Q166: [104 128 189 150 129 137 174 169 180 141 164 167 144 133  78 150  91  95
 147 111 130 136]
Q51: [166 123  78  96 153 162  85 100  67 115  78  86 145 113 139 144 162 141
  84 163 154 123]
Q827: [166 123  78  96 153 162  85 100 141 164 180 137  97 142 160  92 107 149
 132 114  97 129]
Q598: [111 164 172 165  98  91 112 147 145 122 103 131 102 144 159 108 112 155
 117 115 102 109]
shift +1: [172] => [173]
next: [180 141 164 167 144 133  78 150  91] => [ 95 147]
next: [180 141 164] => [167 144]
shift +1: [100  67] => [101  68]
next: [174 169 180 141 164] => [167 144]
shift -1: [128] => [127]
[166 123  78  96 153 162  85 100  67 115  78  86 145 113 139 144 162 141
  84 163 154 123] => Q51

Q891: [128 134 131 145 124 128 144 112 130 128 145 128]
Q714: [123 134 131 145 124 128 144 112 130 128 145 128]
Q933: [125 145 134 124 131 125 120 133 119 127 109 120]
next: [128 134 131 145 124 128 144 112 130] => [128 145]
shift -1: [133 119] => [132 118]
shift -1: [124 128] => [123 127]
[123 134 131 145 124 128 144 112 130 128 145 128] => Q714

Q749: [ 84 127 109  88 103  81 101 186 167 104]
Q327: [ 84 127 109  88 103  81 140 155 151 140]
Q587: [167 109  88  81 186 101 127 104 102  84]
shift +1: [ 88 103] => [ 89 104]
order: [109 103 167  81  84 127 101 104  88 186] => Q749
shift +1: [155] => [156]

Q608: [100 111  99 120  96]
Q101: [100 111  52 116 113]
Q297: [100 111 202 145 177]
Q120: [120 111  98 100  96]
shift +1: [202] => [203]
[100 111  99 120  96] => Q608
order: [ 96 120  99 111 100] => Q608
[100 111 202 145 177] => Q297

Q782: [ 72  99 105 123 139]
Q626: [148  99 117 123 139]
Q980: [148  99 105 137 139]
Q234: [153  99 105 126 139]
Q781: [148  99 105  67 139]
Q754: [106 139 148 119 123]
Q943: [148 118 136 123 139]
Q642: [148  99 105 123 139]
Q341: [148 119 105 123 139]
Q104: [148  99 105 123 108]
shift +1: [148  99 117 123] => [149 100 118 124]
shift -1: [105] => [104]
shift +1: [99] => [100]
order: [123 106 139 148 119] => Q754
order: [139 123 105 119 148] => Q341
[148  99 105 137 139] => Q980

Q38: [106 130 145 100 148 126 139 125 141 101  84 110 165 142 151 135  71 132]
Q690: [117 127 107 115 132 173 120 188 137 138 161 114 137  86 120 102 138 108]
Q207: [137 127 120 161 107 132 117 137 114 137 173 138  86 102 108 115 188 120]
Q681: [165 119  95 140 130 127 124 100 108 184 149 163 105 135  99 134 151 136]
Q706: [132  89 135 150 163 144 105 127 138  97 136 154 106 136 133  78  87 130]
Q876: [128 126 129 159 103 134 118 147 116 119 171 124  89  97 116 111 185 115]
Q165: [148 127 110 159 112 130 114 128 112 158 170 145  90 110 107 122 183 123]
Q151: [105 130 144  97 143 126 138 127 142 100  86 111 162 142 148 136  71 132]
Q586: [ 97 132 151 105 138 130 136 135 144  87  89 106 163 136 154 133  78 127]
Q643: [153 116 108 113 152 123 136  91 117 173 105 150 143 155 121 146  93 142]
Q815: [132 128 125 157 106 132 113 143 123 127 171 128  91 101 113 110 190 117]
Q373: [ 99 138 153 139 104 135 120 163 138  80 149 105 115  97 139 108 160 113]
next: [163 105] => [135  99]
order: [132 137 127 120 117 173 137  86 188 115 120 114 108 161 138 102 107 137] => Q207
order: [154 105 127 136 138 151  87 130 133 132 106 163  89 144  97  78 135 136] => Q586
shift +1: [163 105 135  99] => [164 106 136 100]
next: [105 138 130] => [136 135]

Q265: [119 153 100 139 134 123]
Q910: [153 139 100 133 123 119]
Q809: [100 134 153 123 120 139]
shift +1: [139] => [140]
order: [139 120 123 153 134 100] => Q809
order: [139 119 134 123 100 153] => Q265
shift +1: [133] => [134]

Q688: [170 152  94 125  93 165 124 108  81]
Q678: [ 94 165  93 124 152 108  81 124 170]
Q437: [ 94 165  93 124 152 108 112 131 118]
order: [170 124  81 108 152 124  93 165  94] => Q678
shift +1: [152 108] => [153 109]
order: [152 108  93 124 165  94 125  81 170] => Q688
shift -1: [170 152  94] => [169 151  93]

Q757: [149 104 168 156]
Q750: [149 104 154 168]
Q708: [149 155 104 168]
Q248: [149 120 103  76]
Q620: [159  81 145  76]
Q508: [170  89 164 101]
order: [168 104 155 149] => Q708
[149 104 154 168] => Q750
shift +1: [89] => [90]
shift +1: [149] => [150]
shift -1: [149 155 104] => [148 154 103]
order: [104 155 168 149] => Q708

Q361: [136 125 118 144 183 168 134 105 174 104 174  69 124 123]
Q676: [134 124 174 105 183 137 104 125 168  69 118 144 123 174]
Q555: [136 125 118 144 183 168 134 105 174 104 174 111 134  77]
[136 125 118 144 183 168 134 105 174 104 174 111 134  77] => Q555
order: [ 77 104 105 111 118 125 134 134 136 144 168 174 174 183] => Q555
order: [104 174  69 124 123 136 125 118 144 183 168 134 105 174] => Q361
shift -1: [118 144 183 168] => [117 143 182 167]
shift +1: [104 125 168] => [105 126 169]
shift +1: [168  69] => [169  70]
shift +1: [125 118 144] => [126 119 145]

Q122: [151 103 115  93]
Q998: [104 159 102 203]
Q783: [ 95 143  62  95]
Q588: [149 103 131  97]
Q481: [156 102 161  84]
Q434: [100 135  64  83]
Q188: [159 104 202 102]
Q318: [155  99 186 117]
Q62: [161 102 180 107]
[155  99 186 117] => Q318
order: [102 159 104 202] => Q188
[149 103 131  97] => Q588

Q779: [121 120 141 190 113 144 145 133]
Q893: [137 169 159 117 144 113 145 134]
Q798: [121 190 141 120 144 113 145 134]
Q162: [113 117 168 134 145 144 137 159]
shift -1: [117 168 134 145] => [116 167 133 144]
order: [134 145 113 144 117 159 169 137] => Q893
shift +1: [141 120 144] => [142 121 145]
order: [134 145 137 113 159 169 144 117] => Q893
order: [113 117 134 137 144 145 159 168] => Q162
order: [113 120 121 134 141 144 145 190] => Q798

Q258: [141 137 140 124 158 140 125 123 114 125 124 134 130 139 103 154 119 119
 142 121 148  92 128 102 113 145]
Q594: [112 121 108 139 101 116 129 135 143 124 127 114 130 130 139  97 129 135
 146 129 101 142 125 139 122 137]
Q796: [100  98 107 129 107  99 130 130 179 123 136 113 125 132 187  86 139 140
 138 139  87 163 122 164 112 133]
Q845: [ 99 163 136 129 112 187 123 100 125 132 130 133 140 139 139 138 164 107
  86 129 179  98 107 122 113  87]
shift +1: [125] => [126]
order: [ 86  87  98  99 100 107 107 112 113 122 123 125 129 130 130 132 133 136
 138 139 139 140 163 164 179 187] => Q796

Q699: [183 179  98 115  75]
Q780: [ 89 121 140 136  68]
Q518: [169 135  86 143  77]
Q992: [183 179  98  70  54]
Q495: [183 179  98  70  64]
[183 179  98 115  75] => Q699
[183 179  98  70  54] => Q992
shift +1: [183 179  98  70] => [184 180  99  71]

Q20: [130 106  95 109 116 121 117  81  90 117 132 121 104]
Q129: [119 112  87  82 116 127 143 114 110 117 146 158 154]
Q717: [ 92  84 108 129 134 110  97 123 148 163 149 133 137]
Q70: [125 127 141 156 134 119  99 101 116 127 109  98  82]
Q568: [183 166 140 126 167 154 152 125 105  98 115 134 114]
Q320: [131 152 174 170 134 127 130 151 160 132 104  96 111]
Q429: [132 156 142 112  84 104 117 123  97  83  86 114 131]
Q139: [168 135 129 147 165 173 153 130 122 147 156 134 109]
Q391: [116 154 156 139 121 141 171 176 157 133 127 147 156]
Q196: [ 95 114 127 117  89  80 103 122 128 118 103 120 140]
shift +1: [156 134] => [157 135]
next: [156 139 121] => [141 171]

Q36: [ 74 139 157 171]
Q644: [183 119 162 172]
Q387: [183 120 156 168]
Q995: [192 120  90  83]
Q573: [ 74 157 171 138]
order: [171 157 139  74] => Q36
shift -1: [120] => [119]
[ 74 139 157 171] => Q36

Q577: [141 106 140 134 122 140 174 121 115 121 187 103]
Q544: [ 98 120 112 126 151 149 138 132 125 121 110 121]
Q346: [123 139 110 122 202 118 118 139 132 116 142 134]
Q802: [139 122 123 110 136 143 123 124 142 129 113 130]
Q103: [187 121 106 140 174 103 121 140 135 115 122 141]
Q767: [151 125 112 130 159 123 121 129 140 128 114 127]
Q603: [134 119 126 140 121 105 128 138 122 119 136 136]
Q451: [135 114 136 129 110  98 120 119 146 127 128 138]
Q303: [146 127 110 119  98 129 136 135 138 127 114 120]
Q947: [146 129 124 123  96 113 123 128 130 134 142 133]
order: [129 136 135 138 127 114 120 146 127 110 119  98] => Q303
next: [140 121 105 128 138 122 119] => [136 136]
next: [123 139 110 122] => [202 118]
next: [129 124 123  96 113] => [123 128]
order: [103 106 115 121 121 122 135 140 140 141 174 187] => Q103
next: [ 98 120 112 126 151 149 138 132 125] => [121 110]
shift +1: [139 110 122 202] => [140 111 123 203]

Q235: [182 151 171 144 160 143 118 120 116 111 114 121 125 134 161 111]
Q561: [ 73  78  84  85  68  89 122 126 116 114 111 121 110  98  93 133]
Q841: [143 114 134 182 118 171 111 116 120 161 125 151 160 111 120 144]
Q548: [151 171 111 120 118 134 160 144 111 161 124 121 143 182 114 116]
next: [ 78  84  85  68  89 122 126 116] => [114 111]
order: [111 161 134 125 121 114 111 116 120 118 143 160 144 171 151 182] => Q235
next: [116 111 114 121] => [125 134]
order: [111 111 114 116 118 120 121 125 134 143 144 151 160 161 171 182] => Q235

Q795: [151 106 129  87 146 109 163 134 157 107 109 179 180  74 142 108  98 143
 155 115 144 132]
Q601: [151 106 129  87 146 109 163 134 157 107 109 179 180  74 142 108  98 148
 120 111 149 131]
Q543: [163 143 142 144 180 152 179  74 109 107 146  87 109 155 157 108 129 115
  98 132 106 134]
next: [143 142 144 180 152 179  74 109 107 146] => [ 87 109]
shift -1: [87] => [86]
order: [151 148 163 149 131 107  98 180  87 146 120  74 179 108 142 129 106 157
 111 134 109 109] => Q601
order: [ 74  87  98 106 107 108 109 109 115 129 132 134 142 143 144 146 151 155
 157 163 179 180] => Q795

Q213: [ 70  71  75 146  67  71 129]
Q233: [ 70  71  75 146  67 109 181]
Q926: [ 70  71  75 146  67 109  68]
Q877: [ 84  86 134  90  84 142  64]
Q168: [ 71  74  86 126  65  71 118]
Q703: [ 66  73  66 163  69  73 148]
Q621: [ 71  71  74  66 126  86 139]
Q319: [ 71  74  86 126  65  71 139]
Q923: [ 71  75 145 185 129 122 179]
Q453: [119 134 172 167  88 111 125]
Q8: [134 119 172  63 130 158  66]
order: [ 65  71  71  74  86 126 139] => Q319
[ 70  71  75 146  67 109 181] => Q233
[ 70  71  75 146  67 109  68] => Q926
next: [134 119 172] => [ 63 130]
shift -1: [134  90  84 142] => [133  89  83 141]

Q365: [ 94  97 157 142 122]
Q307: [156 192 115 173 160]
Q470: [123  94 157 142  97]
Q953: [144 143 148 202 105]
shift +1: [142] => [143]
shift +1: [115] => [116]
order: [ 97 157  94 142 123] => Q470
shift +1: [123  94 157 142] => [124  95 158 143]
order: [ 97 142 157  94 123] => Q470
next: [94 97] => [157 142]

Q485: [107 151 153 160 107 149]
Q118: [ 83 171 162 186  79 164]
Q292: [176  82 101  67 187  93]
Q913: [101 160 159 170  99 158]
Q180: [187  82  93 175 101  67]
Q695: [163 155 105 151 155 104]
order: [ 67 101 175  93  82 187] => Q180
order: [175  67  93 187 101  82] => Q180
order: [ 67  82  93 101 176 187] => Q292
shift +1: [107] => [108]

Q171: [145  99  91 104 164 131 123]
Q673: [141 146 158 120 205 121 125]
Q934: [121 158 141 120 204  83 146]
Q84: [135 136 113 124 188 141  56]
Q771: [141 142 156 121 205 124  86]
Q293: [141 146 158 120 205 121  83]
Q854: [141 123 135 188 113 136  56]
order: [205 121  83 141 146 158 120] => Q293
[141 146 158 120 205 121  83] => Q293
order: [141  56 135 136 113 124 188] => Q84
order: [ 56 113 124 135 136 141 188] => Q84
order: [ 91  99 104 123 131 145 164] => Q171

Q654: [129 139 126 129 128 126 121 125 133 115]
Q467: [139 148 133 122 138 117 128 104 108 103]
Q326: [128 126 130 121 126 139 133 129 125 115]
Q884: [104 138 133 117 122 108 103 128 148 138]
Q748: [108 138 117 103 121 133 104 138 128 148]
order: [104 108 138 103 117 133 148 122 138 128] => Q884
order: [148 138 122 103 138 104 128 117 133 108] => Q884
shift -1: [138 133] => [137 132]
order: [115 121 125 126 126 128 129 129 133 139] => Q654
order: [103 104 108 117 122 128 133 138 138 148] => Q884
order: [138 148 128 103 108 122 117 133 138 104] => Q884

Q808: [105 150  95 123  81 160 102 132]
Q61: [102 123  81 150 160 133 105  95]
Q791: [ 88  77  54  72 157  95  86  65]
Q716: [104 148  99 122 170 158 101 132]
Q919: [145 189 164 172 150 181 144 185]
order: [160 102 132 105 150  95 123  81] => Q808
order: [101 132 104 148  99 122 170 158] => Q716
shift +1: [172] => [173]

Q871: [130 182 183 128 183 185]
Q25: [128 183 181 130 183 185]
Q111: [128 130 181 183 184 183]
shift +1: [183 184] => [184 185]
order: [183 128 130 181 183 184] => Q111
order: [128 130 181 183 183 184] => Q111
order: [185 183 128 183 182 130] => Q871
order: [185 183 130 181 183 128] => Q25
next: [128 130] => [181 183]
shift +1: [182 183 128] => [183 184 129]

